A small network was trained on invented records. Each row is its activation on one of them, seen along a few directions.
Each row is followed by the record's values for the fields BOS, BUG, POSU, NIDE, BIMA, GEBUB, TIKU.
A field that a record lacks is written absent.
Other fields move the rows too, some of them a lot.
In the rows, zero is written as 500.
Strong random noise was added to every row along 3 fixed directions; ignore it. To show where, here is one row again and again, with new noise each time:
[561 614 551 472 540 236 429 284 537 578 695 473 470 449 417 567 482 288
 631 501 505 396 380 550 384]
[472 662 613 538 729 153 368 189 502 623 925 451 421 355 415 558 565 344
 734 688 453 429 345 645 343]
[621 571 495 446 315 387 539 462 555 520 378 489 423 563 508 601 314 304
 531 286 602 490 353 434 444]
[646 569 476 452 198 457 620 560 562 497 213 484 352 618 576 630 192 316
 490 165 670 587 303 373 475]
[391 452 521 488 609 538 289 482 453 497 594 593 531 475 549 519 604 626
 625 714 425 431 499 581 433]

[447 446 433 476 502 689 481 610 581 496 288 549 523 658 580 513 507 588
 544 392 541 317 619 339 591]
BOS is buz, BUG is nurog, POSU is noduz, NIDE is rifu, BIMA is viri, GEBUB is bipu, TIKU is saf
[296 497 649 573 702 524 541 463 414 484 756 573 430 453 523 464 503 739
 626 721 484 686 413 606 517]
BOS is gomen, BUG is memud, POSU is mek, NIDE is zosa, BIMA is viri, GEBUB is absent, TIKU is saf
[448 856 661 588 654 103 697 273 437 595 954 352 313 399 384 567 408 290
 644 547 525 722 213 596 478]
BOS is buz, BUG is siz, POSU is mek, NIDE is zosa, BIMA is absent, GEBUB is fuvo, TIKU is absent
[402 491 507 519 655 433 296 470 477 588 618 462 549 356 454 505 742 643
 614 671 320 338 564 484 495]
BOS is buz, BUG is nurog, POSU is noduz, NIDE is rifu, BIMA is absent, GEBUB is bipu, TIKU is absent
[634 528 560 305 422 305 660 292 596 483 721 542 805 577 367 419 544  64
 402 450 500 286 627 554 490]
BOS is kup, BUG is lezav, POSU is basob, NIDE is rifu, BIMA is vagep, GEBUB is fus, TIKU is absent
[549 425 480 506 437 424 389 560 436 439 481 373 388 369 438 578 580 480
 555 614 399 473 399 503 452]
BOS is mati, BUG is nurog, POSU is basob, NIDE is rifu, BIMA is absent, GEBUB is fuvo, TIKU is absent
[448 494 479 499 356 433 655 541 526 505 438 410 330 519 542 531 156 575
 450 389 553 724 360 510 580]
BOS is mati, BUG is nir, POSU is basob, NIDE is zosa, BIMA is viri, GEBUB is mepe, TIKU is saf
[593 714 384 509 675 357 369 260 634 735 496 342 249 401 528 557 372 252
 631 387 699 425 511 233 352]
BOS is mubep, BUG is regav, POSU is noduz, NIDE is rifu, BIMA is viri, GEBUB is fus, TIKU is saf
[637 577 482 565 479 313 504 383 489 640 507 400 450 474 403 565 477 338
 558 356 570 491 396 519 473]
BOS is tel, BUG is memud, POSU is basob, NIDE is zosa, BIMA is absent, GEBUB is fuvo, TIKU is absent
[606 546 438 527 549 200 518 205 564 621 696 421 369 476 451 532 565 294
 543 471 518 433 475 502 567]
BOS is tel, BUG is lezav, POSU is basob, NIDE is rifu, BIMA is viri, GEBUB is mepe, TIKU is saf
[439 449 459 724 670 559 425 561 444 558 489 484 432 438 582 508 521 625
 562 540 546 518 524 586 486]
BOS is tel, BUG is memud, POSU is basob, NIDE is zosa, BIMA is viri, GEBUB is fuvo, TIKU is bim
[287 414 611 572 428 695 562 775 380 393 363 473 467 388 702 441 487 952
 453 713 375 781 379 544 536]
BOS is buz, BUG is memud, POSU is noduz, NIDE is rifu, BIMA is absent, GEBUB is fus, TIKU is absent
[393 675 550 548 764 510 433 400 511 617 633 498 356 560 643 570 510 415
 651 441 559 449 404 438 592]
BOS is buz, BUG is nurog, POSU is mek, NIDE is rifu, BIMA is absent, GEBUB is bipu, TIKU is absent
[363 371 429 475 554 685 386 583 516 490 384 619 614 693 539 463 526 625
 438 624 514 365 581 419 547]
BOS is mati, BUG is siz, POSU is basob, NIDE is zosa, BIMA is viri, GEBUB is fus, TIKU is saf
[521 576 510 597 535 544 465 506 502 426 431 435 455 455 504 542 489 617
 523 573 447 624 445 520 433]
BOS is mubep, BUG is nurog, POSU is noduz, NIDE is zosa, BIMA is absent, GEBUB is fus, TIKU is absent
[537 572 543 597 424 276 570 520 416 466 578 310 248 342 423 614 422 548
 636 633 438 721 229 618 395]
BOS is mati, BUG is nurog, POSU is basob, NIDE is zosa, BIMA is absent, GEBUB is fuvo, TIKU is absent
[485 417 584 458 568 707 593 570 513 490 414 579 522 755 686 445 416 476
 445 362 632 455 629 401 583]
BOS is kup, BUG is memud, POSU is basob, NIDE is rifu, BIMA is viri, GEBUB is fuvo, TIKU is saf
[457 549 511 452 584 349 406 364 457 543 703 517 501 406 492 459 693 515
 527 647 509 514 508 613 486]
BOS is tel, BUG is lezav, POSU is basob, NIDE is zosa, BIMA is absent, GEBUB is fus, TIKU is absent
[291 418 489 627 515 781 482 725 541 535 346 448 215 399 699 540 382 898
 561 661 579 757 391 408 538]
BOS is gomen, BUG is nir, POSU is noduz, NIDE is rifu, BIMA is viri, GEBUB is fus, TIKU is saf
[614 559 371 473 558 222 273 207 562 667 627 385 469 434 264 483 655 198
 714 524 518 258 546 413 310]
BOS is mati, BUG is memud, POSU is basob, NIDE is zosa, BIMA is viri, GEBUB is fuvo, TIKU is saf
[685 665 506 455 112 287 915 475 667 477 391 403 389 465 451 497 261 179
 406 205 575 663 261 496 500]
BOS is buz, BUG is lezav, POSU is mek, NIDE is zosa, BIMA is vagep, GEBUB is fus, TIKU is absent
[448 330 348 528 426 758 366 722 476 396 178 547 489 558 660 445 596 684
 487 490 559 545 601 439 505]
BOS is tel, BUG is memud, POSU is basob, NIDE is zosa, BIMA is vagep, GEBUB is fus, TIKU is absent
[415 500 563 558 637 676 494 508 510 375 482 575 453 598 650 486 414 582
 490 513 584 565 459 426 598]
BOS is mubep, BUG is nurog, POSU is mek, NIDE is rifu, BIMA is viri, GEBUB is fus, TIKU is saf
[601 502 561 279 440 275 544 312 573 522 771 504 763 498 282 432 536 258
 324 402 353 322 639 658 520]
BOS is kup, BUG is nir, POSU is basob, NIDE is zosa, BIMA is absent, GEBUB is mepe, TIKU is absent
[523 438 384 487 302 605 415 590 481 532 205 475 380 535 529 525 464 477
 544 398 576 548 432 402 434]
BOS is mati, BUG is memud, POSU is basob, NIDE is zosa, BIMA is absent, GEBUB is fuvo, TIKU is absent
[303 581 614 612 610 525 562 612 405 550 680 402 350 393 507 587 551 632
 575 710 459 729 412 534 484]
BOS is buz, BUG is siz, POSU is noduz, NIDE is rifu, BIMA is absent, GEBUB is fuvo, TIKU is absent
[488 448 445 443 534 506 400 572 430 452 558 513 639 514 365 523 736 577
 421 651 460 376 610 566 506]
BOS is tel, BUG is siz, POSU is basob, NIDE is zosa, BIMA is absent, GEBUB is fuvo, TIKU is absent
[375 355 321 499 580 611 103 602 521 580 489 483 537 337 438 421 728 719
 561 824 353 350 593 489 394]
BOS is mati, BUG is nir, POSU is basob, NIDE is zosa, BIMA is vagep, GEBUB is fus, TIKU is absent
[522 239 404 520 473 757 225 617 424 524 296 523 704 491 415 441 710 608
 497 650 349 220 659 497 500]
BOS is mati, BUG is memud, POSU is basob, NIDE is rifu, BIMA is absent, GEBUB is fuvo, TIKU is absent
[557 559 547 378 504 327 575 312 617 606 666 453 528 409 332 558 516 335
 468 395 492 435 480 596 487]
BOS is gomen, BUG is nir, POSU is noduz, NIDE is zosa, BIMA is absent, GEBUB is absent, TIKU is absent
[336 737 553 649 735 538 419 377 444 681 727 441 123 395 617 602 349 510
 711 473 706 744 346 463 400]
BOS is gomen, BUG is regav, POSU is mek, NIDE is zosa, BIMA is absent, GEBUB is fuvo, TIKU is absent
[442 513 521 626 651 457 358 504 474 439 518 458 422 346 561 495 519 589
 570 631 404 634 440 447 520]
BOS is mubep, BUG is nurog, POSU is mek, NIDE is rifu, BIMA is vagep, GEBUB is fus, TIKU is absent
[353 427 327 575 891 815 165 566 449 614 409 606 429 703 726 477 603 689
 721 541 656 422 769 362 533]
BOS is tel, BUG is memud, POSU is basob, NIDE is zosa, BIMA is viri, GEBUB is fuvo, TIKU is saf
[867 729 383 428 538 258 467 184 518 655 611 380 575 435 264 454 497 139
 485 347 545 187 571 422 428]
BOS is mubep, BUG is regav, POSU is mek, NIDE is zosa, BIMA is absent, GEBUB is mepe, TIKU is absent
[448 403 297 405 520 908 350 679 371 432 275 557 619 626 576 400 601 578
 451 454 467 272 831 373 607]
BOS is buz, BUG is regav, POSU is mek, NIDE is rifu, BIMA is absent, GEBUB is fuvo, TIKU is absent
[437 590 563 382 367 363 817 400 478 439 552 517 542 523 536 488 375 404
 338 292 543 589 377 572 492]
BOS is buz, BUG is memud, POSU is mek, NIDE is zosa, BIMA is absent, GEBUB is fus, TIKU is absent
[562 430 430 383 431 644 589 543 617 443 161 669 644 750 489 525 406 444
 280 285 635 423 649 315 580]
BOS is mubep, BUG is siz, POSU is noduz, NIDE is zosa, BIMA is viri, GEBUB is fus, TIKU is saf
[470 472 418 645 582 640 452 612 507 562 323 516 367 587 651 556 431 507
 598 384 659 589 456 461 540]
BOS is tel, BUG is memud, POSU is basob, NIDE is zosa, BIMA is vagep, GEBUB is fuvo, TIKU is absent
[507 632 562 627 406 330 590 530 526 546 496 354 269 320 536 597 409 515
 603 487 457 652 268 487 443]
BOS is buz, BUG is nurog, POSU is noduz, NIDE is rifu, BIMA is absent, GEBUB is bipu, TIKU is absent
[442 515 426 524 720 812 205 496 525 611 484 559 547 499 471 480 655 542
 624 572 552 267 720 479 424]
BOS is gomen, BUG is regav, POSU is noduz, NIDE is zosa, BIMA is absent, GEBUB is fuvo, TIKU is absent
[571 587 590 499 403 314 599 387 588 504 609 472 477 577 514 530 359 323
 509 359 576 424 470 429 516]
BOS is kup, BUG is nurog, POSU is basob, NIDE is rifu, BIMA is viri, GEBUB is bipu, TIKU is saf
[544 506 369 639 554 602 360 535 460 649 304 351 214 589 635 579 364 470
 699 364 633 586 483 248 453]
BOS is mati, BUG is memud, POSU is basob, NIDE is rifu, BIMA is viri, GEBUB is fuvo, TIKU is saf
[661 535 430 440 534 532 509 459 531 563 434 551 469 541 511 535 445 467
 456 397 537 405 440 416 470]
BOS is mubep, BUG is nurog, POSU is mek, NIDE is zosa, BIMA is absent, GEBUB is fus, TIKU is absent
[545 421 402 417 591 585 632 423 509 493 477 508 523 623 604 509 303 437
 374 356 512 465 547 389 650]
BOS is mubep, BUG is nir, POSU is mek, NIDE is rifu, BIMA is viri, GEBUB is mepe, TIKU is saf
[596 679 664 545 428 215 841 435 540 489 664 445 279 548 549 551 227 432
 543 423 581 683 302 586 443]
BOS is kup, BUG is nurog, POSU is basob, NIDE is zosa, BIMA is viri, GEBUB is bipu, TIKU is saf

Here are new rows. What are their fields?
[416 431 522 285 463 603 553 456 565 420 563 664 910 522 409 345 760 527
 383 690 361 257 697 677 523]
BOS is buz, BUG is lezav, POSU is noduz, NIDE is zosa, BIMA is absent, GEBUB is fus, TIKU is absent
[428 565 577 605 762 466 478 366 525 569 644 528 428 488 482 528 574 575
 546 730 520 581 473 495 454]
BOS is mubep, BUG is siz, POSU is noduz, NIDE is zosa, BIMA is viri, GEBUB is fus, TIKU is saf
[429 283 390 464 764 790  99 515 413 583 425 592 679 573 568 466 838 654
 540 625 454 171 832 455 547]
BOS is tel, BUG is memud, POSU is basob, NIDE is rifu, BIMA is absent, GEBUB is fuvo, TIKU is absent
[585 573 546 429 451 351 509 410 448 448 634 459 518 404 294 576 544 394
 544 491 440 471 446 555 505]
BOS is gomen, BUG is nurog, POSU is mek, NIDE is zosa, BIMA is absent, GEBUB is fuvo, TIKU is absent
[497 375 459 426 561 675 353 574 445 447 362 683 614 519 529 479 655 705
 398 601 435 461 578 458 540]
BOS is mubep, BUG is nurog, POSU is mek, NIDE is zosa, BIMA is absent, GEBUB is fus, TIKU is absent
[759 586 394 369 313 467 434 454 642 536 346 428 620 598 377 508 455 264
 383 191 601 291 602 459 636]
BOS is tel, BUG is nir, POSU is basob, NIDE is zosa, BIMA is absent, GEBUB is mepe, TIKU is absent
[558 577 545 339 301 353 729 420 512 478 546 533 622 453 412 411 498 418
 395 474 435 526 445 575 532]
BOS is buz, BUG is lezav, POSU is mek, NIDE is zosa, BIMA is absent, GEBUB is fus, TIKU is absent
[527 430 533 488 507 337 346 463 395 462 651 365 469 298 352 562 691 536
 571 754 312 419 414 596 423]
BOS is mati, BUG is nurog, POSU is basob, NIDE is rifu, BIMA is absent, GEBUB is fuvo, TIKU is absent
[269 842 554 626 948 454 587 324 423 657 772 364 115 523 696 553 347 417
 735 463 658 696 429 585 474]
BOS is buz, BUG is regav, POSU is noduz, NIDE is zosa, BIMA is absent, GEBUB is fuvo, TIKU is absent
[347 362 470 346 430 817 537 733 457 390 277 631 676 702 599 532 560 589
 322 421 553 395 624 381 648]
BOS is buz, BUG is siz, POSU is noduz, NIDE is rifu, BIMA is absent, GEBUB is fuvo, TIKU is absent
[298 449 497 566 378 652 630 841 349 403 320 519 351 484 667 539 390 795
 464 575 488 836 380 410 632]
BOS is buz, BUG is siz, POSU is mek, NIDE is rifu, BIMA is absent, GEBUB is fuvo, TIKU is absent
[479 434 588 388 538 382 734 321 490 447 692 569 624 467 511 474 448 468
 413 620 421 567 590 563 560]
BOS is mubep, BUG is lezav, POSU is noduz, NIDE is rifu, BIMA is viri, GEBUB is fus, TIKU is saf
[431 473 657 462 835 483 365 336 456 583 870 536 697 513 499 410 738 476
 555 689 424 303 641 614 461]
BOS is kup, BUG is memud, POSU is basob, NIDE is rifu, BIMA is absent, GEBUB is fuvo, TIKU is absent
[675 533 408 502 210 419 541 533 513 489 342 385 450 433 504 497 485 400
 472 423 604 560 428 419 506]
BOS is tel, BUG is lezav, POSU is basob, NIDE is rifu, BIMA is absent, GEBUB is fus, TIKU is absent
[467 531 463 659 463 601 509 602 397 572 334 441 271 542 680 608 361 667
 594 412 624 797 385 463 515]
BOS is tel, BUG is memud, POSU is basob, NIDE is zosa, BIMA is absent, GEBUB is fuvo, TIKU is absent
[507 407 399 541 450 735 529 675 497 421 233 649 466 614 537 490 467 702
 361 550 528 619 543 358 534]
BOS is mubep, BUG is siz, POSU is mek, NIDE is zosa, BIMA is viri, GEBUB is fus, TIKU is saf
[548 646 595 477 435 505 513 500 551 522 465 545 461 661 599 558 346 395
 503 325 592 560 420 480 564]
BOS is kup, BUG is nurog, POSU is basob, NIDE is zosa, BIMA is absent, GEBUB is bipu, TIKU is absent
[533 593 509 512 318 300 614 460 453 481 552 424 390 387 509 602 394 464
 476 364 456 563 362 424 489]
BOS is buz, BUG is nurog, POSU is mek, NIDE is rifu, BIMA is absent, GEBUB is bipu, TIKU is absent
[723 429 428 335 276 345 537 445 618 417 429 475 843 481 270 365 587 148
 330 273 394 124 605 366 501]
BOS is buz, BUG is memud, POSU is mek, NIDE is rifu, BIMA is vagep, GEBUB is fus, TIKU is absent
[463 447 462 559 438 582 523 550 477 411 427 486 462 547 593 438 493 652
 524 528 619 581 496 505 488]
BOS is tel, BUG is memud, POSU is basob, NIDE is zosa, BIMA is viri, GEBUB is fus, TIKU is saf
[664 455 394 535 372 641 458 637 474 586 139 478 461 601 530 534 441 492
 469 251 618 475 526 416 558]
BOS is tel, BUG is memud, POSU is basob, NIDE is zosa, BIMA is absent, GEBUB is fuvo, TIKU is absent
[561 581 530 476 513 423 467 404 541 485 488 459 675 503 344 507 569 431
 388 494 444 451 528 478 469]
BOS is mubep, BUG is siz, POSU is noduz, NIDE is zosa, BIMA is absent, GEBUB is fus, TIKU is absent
